A small network was shown many inputs. Here are its activations along a few directions, one row for each input.
Each table varies a few parts of the input and shows all the possible inputs, shuffled.
A made-up example of a description, with smaller parts first: one of 3 separate values, together with either a single point or one of 9 places along a line or (one of 4 places along a line, together with one of 8 places around a ring).
Shared parts are said once, and a part with two or three values counts as separate values.
In the rows, zero is written as 128.

Other details of the inputs shift rows strongly along two fixed directions, in all tables alike. That doesn't count.

Rows:
r1: [145 110 164 165 139 149 144 103 139 162 156 124 132]
r2: [168  90 171 143 135 143 154 121 124 162 151 122 130]
r3: [145 109 166 153 124 126 114  91 139 150 154 149 140]
r4: [128 136 102 124 146 109 104 131 134 106 114 114 167]
r5: [147 129  88  92 133 109 123 120 125 121 105 128 154]
r6: [105 157 216 138  54 197  96 177 140 211 182 198  44]
r7: [155 112 159 160 109 120 112 100 143 162 131 151 148]
r8: [ 44 171 149 101  39 210 118 205 112 133 120 159  25]
r9: [ 88 167 102  98 113 133 100 184 136 119 110 128 111]
r10: [119 119 101 138 144 120 162 120 128  95 108 106 136]
r11: [ 95 144  94  75 106 165 144 157 104 111 109 127  91]
r12: [170 102 175 136 135 126 144 120 122 165 155 129 130]
r13: [166 110 155 127 126 136 143  86 117 168 150 149 132]
r14: [153 117 163 158 132 130 111 103 135 153 163 145 145]
r15: [ 91 159 102 104  97 127 116 181 135 109  95 144 105]
r16: [136 133  97 129 151 100 116 136 139 112 102 120 146]
r17: [127 133 103 131 161 108 139 123 123 103 114 107 131]
r18: [143 128  86  93 138 109 132 113 117 113 120 124 142]
r19: [ 78 169 108 100 122 141 123 173 121 110 122 114  94]
r20: [125 122 100 137 160 126 150 124 126 100 111 101 129]
r21: [110 128 112 122 148 112 130 107 122  95 118 106 146]
r22: [145 107 168 166 135 156 135  99 130 149 156 129 141]
r23: [136  99 171 161 128 151 139  86 133 147 148 134 136]
r24: [151 120 105 101 144  97 123 153 130 117 110 107 155]
r25: [ 77 158 107 106  99 139 124 157 112 100 108 123  92]
r26: [120 128 105 120 138 104 107 119 138 103 105 119 163]
r27: [118 137 108 127 156 117 127 120 118  97 127 101 151]
r28: [121 131 105 132 145 103 152 119 125  99 112 113 137]
r29: [123 127  95 129 132  99 123 114 126 100 115 115 143]
r30: [156 111 159 162 121 116 136 103 142 154 148 156 132]
r31: [161 113 158 162 138 121 123 107 140 159 150 150 124]
r32: [148 118 104 103 149  97 132 146 121 110 126 105 142]
Each input here is: one of 4 places along a line, together with either one of 2 separate values or one of 6 places around a ring.
Question: Changing only the place on the line of 4 turns r13 into r11. The same change can be made to r25. Which row results?
Answer: r8
Question: Change only the choice among 2 separate values in r32. List by row number the other rows that result.
Answer: r18

Rows:
r33: [113 137 111 110 146 134 136 141 120 113 128 105 132]
r34: [161 111 141 132 127 126 124 109 126 145 138 145 145]
r35: [113 129 109 129 137 134 140 151 128 109 113 106 130]
r36: [159 105 143 131 127 122 124 114 132 145 144 139 141]
r37: [112 135 116 108 143 131 129 135 114 109 123 104 128]
r38: [114 147 105 126 140 121 116 146 133 110 127 113 133]
r39: [165 113 141 134 138 127 127 124 134 153 144 135 141]
r40: [115 137 104 121 132 124 147 127 115 101 119 121 116]
r41: [124 138 111 111 130 108 124 147 124 117 110 114 129]
r42: [114 135  97 119 132 128 145 121 120 108 115 120 113]
r43: [148 118 154 149 138 118 121 116 140 146 134 139 134]
r44: [ 63 180 155 106  54 187  91 197 120 143 138 176  51]
r45: [110 128 104 123 125 137 135 129 127 107 103 114 129]
r46: [110 138 112 107 134 134 134 126 114 105 122 114 134]
r47: [140 102 153 154 125 133 139 110 135 137 136 126 138]
r48: [143 114 151 147 130 116 124 111 143 142 138 143 139]
r49: [107 139 107 124 130 115 113 136 130 103 127 117 133]
r50: [146 120 149 148 130 120 125 107 138 142 133 150 142]
r51: [144 108 151 156 125 137 140 105 130 136 130 132 142]
r52: [113 126 114 127 135 131 133 144 123 104 108 105 126]
r53: [150 122 150 149 141 122 128 121 147 150 138 139 139]
r54: [112 130 106 119 133 120 146 131 120 102 125 115 113]
r55: [154 119 147 140 121 114 131 108 130 149 132 141 145]
r56: [144 118 142 146 130 123 123 101 143 150 129 148 140]
r57: [163 110 146 133 135 124 120 119 128 149 140 136 136]
r58: [152 117 140 138 121 117 129 103 135 157 129 140 143]
r59: [109 137 105 105 133 137 132 121 119 112 118 113 131]
r60: [139 110 155 135 133 134 135 102 127 142 151 125 140]
r61: [117 137 103 123 145 125 149 142 122 110 125 112 114]
r62: [139 123 141 152 127 128 114  97 137 148 141 141 142]
r63: [102 148 199 132  66 194 122 172 119 182 160 180  34]
r64: [125 141 106 111 133 111 131 153 130 121 115 114 133]
r65: [128 131  94 101 126 125 120 133 123 116 112 128 132]
r66: [112 143 110 126 138 117 110 140 126 106 122 113 129]
r67: [119 134 108 109 122 106 127 142 127 113 115 118 132]
Question: Changing only one part turns r40 into r63. The same change can be made to r44. Which row results?
Answer: r66
Question: What is each input in this table made of?
Answer: one of 5 places along a line, together with either one of 3 separate values or one of 4 places along a line
Question: Which other rows agree with r58 in the place on the line of 5? List them by row number.
Answer: r42, r45, r56, r59, r62, r65
Question: Change only the place on the line of 5 in r60. List by row number the other rows that result.
Answer: r33, r37, r46, r59
Question: Start at r53 and move only the place on the line of 5, one step at a time. The first step leads to r43. Which rows follow, in order?
Answer: r48, r50, r56
Question: Change only the choice among 3 separate values in r33. List by row number the other rows that result.
Answer: r35, r61

Rows:
r68: [ 69 157  14 106 150  95 132 164 123  18  65  83 147]
r69: [ 57 163  15  98 170 105 137 150 119  27  69  70 129]
r70: [137 130 119 106 100 124 121 133 122 135 132 162 111]
r71: [171  98 138 143 147 119 169  63 129 153 136 128 154]
r72: [104 154 190 152  67 154  95 149 134 172 147 189  75]
r73: [188  98 138 171 187 105 161  88 135 148 144 100 166]
r74: [ 79 173  40  35 115 127  92 183 110  66  75 113 120]
r75: [129  99 164 172 139 140 138  74 135 134 160 112 142]
r76: [203  89 130 160 190  55 133  80 142 134 134 102 190]
r77: [143 112 157 133 111 165 153 101 102 150 159 141 119]
r78: [184  75 138 165 207  97 165  72 126 120 155  79 191]
r79: [ 83 156 176  92  28 199 117 194 120 169 117 186  34]
r80: [118 132 170 126  98 152 123 181 136 157 125 143  86]
r81: [162 126 171 136 121 132 102 141 146 181 165 149 142]
r82: [ 94 157 159 126  89 150  83 147 143 156 136 164 114]
Question: What is each input in this table made of?
Answer: one of 3 separate values, together with one of 5 places along a line
Question: Start at r74 and move only the place on the line of 5, one step at a time. The first step leads to r70. Which rows follow, in order?
Answer: r79, r71, r77
Question: Change only the choice among 3 separate values in r69. List by row number the other rows that result.
Answer: r71, r73
